A small network was shown many inputs. Here are its activations along a few directions, one row for each input.
In each table, some parts of the input vary, and every possible input appears once, in random order.
Descriptions start from the smaller parts, as in this example, which fits no table here: line(4) and (point or ring(9) or (values(3) and ring(8))).
Shared parts are said once, and a part with two or three values counts as separate values.
(in the rows, 128 means zero)

Rows:
x1: [155  90 156 174  95 188 134 131 121 104 118 104 203 116  92  78  74 105
 183]
x2: [103 129 102  92 131  96 126 110 165 174  90 141 115 185 152 160 196 113
 110]
x3: [133 150 117 133  90 147 109 125 172 192 100  99 171  93  79 195 153  71
 127]
x4: [125 128  98 137 183 148 121 134  94 133 168 127  58 146 169 133 126 166
  56]
x5: [133 131  77  92 122 130 131 119 161 181  93 140 100 190 152 160 192 109
 102]
x6: [146 109 143 195  75 150 180 113 134 109 121 117 194 148  83  89  61 102
 113]
x7: [104 131 103 102 122 148 120 105 158 198  77 136  89 187 160 140 200 113
 116]
x8: [144 162 129  66 154 124  80 158  92  79 166 119  80  22 179 130 117 177
 160]
x9: [138  70 111 144 114 152 195 119 113  95 116 140 134 207 147  60 115 135
 115]
x10: [153 164 107  20  93 105  91 141 159 128  89 134 123  64 164 160 183 117
 211]
x11: [155 173 107  48  94  66 110 131 165 119  88 147 114  73 129 145 202 112
 175]
x12: [158 109 143 100  89  91 173 129 120  30 117 145 150  90 125  38 128 130
 189]
x13: [145 169 128  94 160  87  99 143 101  70 171 133  73  28 147 112 139 162
 127]
x14: [142 149 142 168 166 184  61 145 102 143 172  91 127  55 114 152  85 137
 122]
x15: [113  78 139 116 131  96 198 140 119  62 122 150 152 188 131  87  97 130
 141]
x16: [129 154 107  73 110  48 128 129 164 148 102 168 118 117 127 152 200  98
 132]
x17: [134 148 140 178 150 166  96 138 112 144 166  93 123  49  98 171  76 136
  74]
x18: [151 154 122 121  99 164  71 135 166 192  91 103 168 100  95 182 149  89
 168]
x19: [145 123 149 212  85 141 185 116 131 116 138 116 176 189 105  88  82 117
 133]
x20: [140 171 115 141  92 129 119 111 174 198 103 112 166 130  90 184 148  66
 102]
x21: [107 139 104  63 138  73 135 140 167 149 100 149 120 171 135 186 174 106
 128]
x22: [100 136 126 109 200  92 125 154 100 100 174 137  76 127 153 160 107 162
  82]
x23: [138 180 143 201 164 140 111 125 115 158 193 105 105 125 131 152  95 139
  71]
x24: [ 94 128 116  64 131  79 122 115 160 173  91 142 107 170 132 172 175 122
 144]
x25: [111  70 137 153 115 171 183 105 110 111  99 136 122 203 155  41 123 139
 130]
x26: [100 130 125 147 180 165 110 122  88 149 144 125  44 144 175 119 130 177
  69]
x27: [128  74 163 184 109 201 117 126 114 111 129 125 209 146  79  94  86 126
 196]
x28: [101  68 151 116 123 102 185 116 112  86 113 143 139 186 128  73  98 147
 157]
x29: [125 136 158 173 179 197  43 140  92 153 171 115 130  85 103 170  93 161
 131]
x30: [ 88 125 138 110 193  98 112 130  93 124 165 130  64 126 150 145 108 178
  97]
x31: [155 100 143  72  87 130 154 142 114  39 119 131 160  82 158  50 109 138
 223]
x32: [109  68 136 144 123 119 189 111 117  88 112 141 148 201 147  60 119 138
 123]
x33: [124 153 129 119 167  65 117 146  94  98 170 156  71  74 144 131 130 162
  83]
x34: [138 182 114 160  98 119 122 113 182 203 122 116 146 170 112 182 162  84
 122]
x35: [127 169 128 191 143 144 108 130 104 145 175  99 119  89 104 166  78 132
  58]
x36: [ 96 126 123 138 193 115 116 125  98 126 164 129  72 140 169 133 130 169
  64]
x37: [127 136 130 129 118 180  52 125 172 201 107 128 176 127  85 189 159 103
 177]
x38: [135  92 142 125 101  71 191 129 116  59 124 169 150 134 123  52 122 123
 145]
x39: [141  90 152 186  77 169 172 127 121 103 115 100 200 112  74 101  72 103
 139]
Question: Describe the family of inputs behind these rows.
Answer: values(3) and (line(5) or line(8))
Question: The inputs of x24 and x30 match in every part but the values(3) part. If x10 is changed in the same way as x24 into x30, which row does it become?
Answer: x8
Question: Which other rows does x3 become when the values(3) part takes its other values? List them by row number.
Answer: x17, x39
Question: List by row number the other rows that have the values(3) part in common with x27.
Answer: x1, x6, x9, x12, x15, x19, x25, x28, x31, x32, x38, x39
Question: Which other rows does x15 become when the values(3) part takes its other values? List them by row number.
Answer: x21, x22

Rows:
x40: [132 122  99  50 117  69 156 131 153 101  92 153 108 155 141 119 182 121
 159]
x41: [147 107 124 122  81 100 210 124 128  82 107 155 139 158 138  70 114 115
 118]
x42: [135 101 137 173 130 134 175 120  93  83 139 149 114 193 162  56 104 165
 106]
x43: [114 101 114  41 108  92 137 123 145 114  66 162 114 145 149 108 198 128
 181]
x44: [151 184  91 107  96 133  83 124 192 206  91 102 143 115 107 209 189  77
 136]
x45: [108 161 122 111 168  72 113 127 138 173 155 153  88 146 134 173 164 124
  94]
x46: [163 210 135 124 122 157  35 141 140 172 149 100 125  20 107 194 135 122
 165]
x47: [117 121 131 112 183 105 116 148  74  53 175 123  75  47 149 103 101 181
  99]
x48: [138  86 165 215 132 190 130 141  86  70 176  91 193  66  77  88  24 135
 127]
x49: [136  66 148 143  57 178 151 115 157 131  66 131 232 164  76  91 121  82
 208]
x50: [130  94 163 216 102 151 170 110 133 135 138 128 197 183  64  91  75 100
 132]
x51: [109 129 130 114 154  66 156 118 121 118 138 160  79 164 136 107 152 145
 104]
x52: [127  86 162 229 120 185 151 119 110 121 136 122 188 199  90  97  64 134
 123]
x53: [129 191 120 170 133 130  83 110 159 224 137 108 113 124 103 197 159 101
  81]
x54: [ 99 119 129 128 169  97 136 122 101 102 129 143  75 177 169 112 139 181
  95]
x55: [110 157 108  74 134  69 129 135 151 155 115 142 108 125 142 191 161 110
  96]
x56: [ 87 130 110 107 201 139 102 133 111 173 159 126  63 156 168 177 137 151
  73]
x57: [136 178 138  67 155  97  64 154 120 118 161 134 104  40 145 169 140 147
 176]
x58: [108 130 106  40 119  96  93 128 164 167  77 144 127 124 154 172 210 110
 168]
x59: [ 88  98 117 110 187 133 145 124  94 119 142 132  54 174 171 111 124 172
  84]
x60: [135  77 127  89  68 125 175 115 143  91  64 146 165 156 154  53 161 114
 191]
x61: [150 108 181 173  88 174 122 133 118  78 139  97 218  74  82  86  50 124
 214]
x62: [109  63 151 212 135 218 159 116 106 136 143 100 172 192  98  95  48 127
 111]
x63: [117  77 127 157 146 168 183 119  90  98 146 127  99 187 170  55  88 157
  94]
x64: [157 122 158 118 100 123 146 136 101  40 143 124 146  69 154  47  90 154
 197]
x65: [129 143 147  71 139  88 108 141 106  61 139 129 100  55 155 102 127 169
 186]
x66: [133  90 149 179  68 148 187 118 147 118  98 117 218 161  73 109  72  86
 134]
x67: [142 166 102  96  88 158  64 119 181 223  70 122 142 107 109 197 206  83
 158]
x68: [152 104 139 157 144 142 154 146  67  34 185 130 114  63 142  48  66 164
 110]
x69: [146  85 135 154  64 152 170 119 168 115  87 110 231 171  76 101 104  78
 186]
x70: [131 185 119 182 153 167  63 125 135 213 140 115 102 143 120 206 148 133
  75]
x71: [153  99 112  98  75 102 195 122 151  77  91 136 158 165 147  62 145 108
 168]
x72: [144 192 104 130 102 132 100 126 168 211 108 120 125 108  97 217 157  84
  86]
x73: [104 152 121 124 186 106  93 136 115 159 152 148  80 162 159 180 152 157
  86]
x74: [144 185 122 167 165 172  43 145 111 162 180  84 106  10 108 195 108 135
  77]
x75: [123 155 123 107 200 114  73 162  88 110 198 128  80  33 139 171 114 158
  90]
x76: [115 162 107 164 167 199  72 120 130 227 147  92  84 136 130 201 132 127
  62]
x77: [124 151  94  50 129  73 113 136 172 153 104 135 122 135 145 184 194 102
 148]
x78: [118 127 113  75 121  65 172 129 132 103 103 160  94 145 138 127 150 129
 108]
x79: [130 105 142 162 112  98 194 109 119  94 136 143 129 175 143  50 115 132
 114]
Question: The inputs of x54 and x70 match in every part but one. If x40 is changed in the same way as x54 into x70, which row does it become?
Answer: x44
Question: The inputs of x65 and x61 match in every part but one. If x51 is changed in the same way as x65 into x61, which row does it become?
Answer: x50
Question: Describe the family of inputs behind these rows.
Answer: line(5) and (values(2) or line(6))
Question: A walk changes only the line(6) part. It starts at x49 and steps to x69. List the rest of the walk in order.
Answer: x66, x50, x52, x62
Question: Which other rows does x71 become when the line(6) part takes its other values? List them by row number.
Answer: x41, x42, x60, x63, x79

Rows:
x80: [115 155 114 158 151 207  76 145 114 196 149  93  96 138 109 163 134 149
 111]
x81: [104  70 144 141 149 172 138 137  71  76 166 132 123  98 132  92  83 168
 139]
x82: [127 154 149 192 130 132 116 133 119 134 186 102 154  56  88 183  78 116
 110]
x83: [109 130  85  84 135 107 126 117 154 158 101 140 120 168 176 151 157 106
  85]
x84: [107 139 151 162 162 145 133 120 110 103 142 117 110 179 153  92  87 173
  92]
x85: [113  47 139 131 107 155 152 129 127 113  79 142 175 162 129  63 123 123
 155]
x86: [128 129 106  75  90 100 134 143 154 135  69 131 148 132 161 144 165 101
 144]
x87: [113 109 137 144 123 130 167  96 119 145 127 135 127 214 149  91 102 123
 124]
x88: [158 147 135 155 100 130 119 124 161 122 142 110 181  70  56 163  74  93
 147]
x89: [136 153 133  53 139  88  73 120 139  98 109 148 139  88 129 143 176 135
 182]
x90: [123 137 120 177 153 104 153 161 117 106 170 131 101 159 133 114 127 161
  79]
x91: [125 151 135 208 152 126 105 122 123 164 149 101 134 122  94 184  83 112
  61]
x92: [102  70 129 161 178 169 129 122  90  93 130 131 103 165 141 100  89 164
  92]
x93: [172 129 133 139 111  90 139 144 123  68 137 135 173 102 126  84 133 124
 154]
x94: [128 130 164 146 134 142 144 119  83  85 176 120 120 110 154 102  74 168
 148]
x95: [ 96 129 116  90 150  84 100 114 155 178 101 165 103 173 154 158 193 130
 121]
x96: [152 136 134 153 129 112 148 147  95  74 191 144 121  93 135 121 109 158
 116]
x97: [154 138 120  99  93  97 153 118 151  83 124 126 111  69 112 107 136 129
 152]
x98: [100 157  96  95 166 117 104 147 128 129 128 116  93 132 168 153 140 153
  63]
x99: [137 116 105 152 118 101 172 124 131 136 142 160 129 197 131 110 137 115
  92]
x100: [137 133 119  98  73  95 172 107 142 134  92 136 131 128 117 102 167 104
 128]
x101: [138 138 107  63 116  90 115 149 129 103 123 105 144  76 154 134 150 108
 168]
x102: [ 86 156 126 102 181  94  79 143 130 150 127 142  76 137 146 161 176 177
 100]
x103: [140 142 134 158  85 130 138 110 168 159 111 120 199 132  65 164 106  66
 126]
x104: [122 149 111 137 142  99 151 111 100 127 143 120  58 125 134 134 137 146
  71]
x105: [132 137 142 169 120 134 152 107 144 195 127 109 167 164  71 181 111  86
  74]
x106: [126 156 113  76 164 116 115 157 119 104 154 124  87  67 164 157 120 123
 123]
x107: [128 129 108 148 121 198  85 112 141 225 109 121 132 171 124 152 151 105
 120]
x108: [148 128 156 121 118 127 145 109 114  65 136 112 163 126 133  77  91 129
 193]
x109: [133 154 142 129 143 100 136 136 112 102 146 127  79  54 142 107 132 131
 104]
x110: [134 111 160 142  88 127 165 115 136 110  81 131 165 178 145  82 111 122
 173]
x111: [ 90  50 116 140 138 160 161 113 107 136 117 147 130 202 127  82 111 124
 114]
x112: [131 132 130 118 122 105 173  93 150 143  98 129 107 163 137 124 174 124
  70]
x113: [121 162 144  70 176 103  73 143 110 125 139 160  81  72 141 155 151 151
 139]
x114: [166 134 120 120  98 197  80 141 141 165 127 102 141  77  94 147 124 124
 199]
x115: [158 124 120 139  85 105 181 135 151  88 109 158 158 168 115 114 140 109
 149]
x116: [116 129 129  65 112  81 113 129 163 155  90 157 129 141 133 153 198 122
 178]
x117: [143 124 124 136  88 188 101 134 159 201  99 106 158 137 111 149 163  97
 186]
x118: [147 158 139 145 159 211  61 145 122 158 150 109 109  70 123 158 116 125
 148]
x119: [126  50 136 127 120 153 145 146 120  76 124 127 147 104 114  70  91 146
 188]
Question: Describe the family of inputs behind these rows.
Answer: ring(5) and (values(2) or line(6))
Question: The inputs of x100 and x112 match in every part but the ring(5) part. If x86 is changed in the same way as x100 into x112, which row does it become?
Answer: x83
Question: The inputs of x84 and x108 match in every part but the ring(5) part. If x98 is changed in the same way as x84 into x108, which row does it become?
Answer: x101
Question: A walk changes only the line(6) part. It starts at x81 and steps to x94. List the rest of the walk in order.
Answer: x96, x109, x106, x113
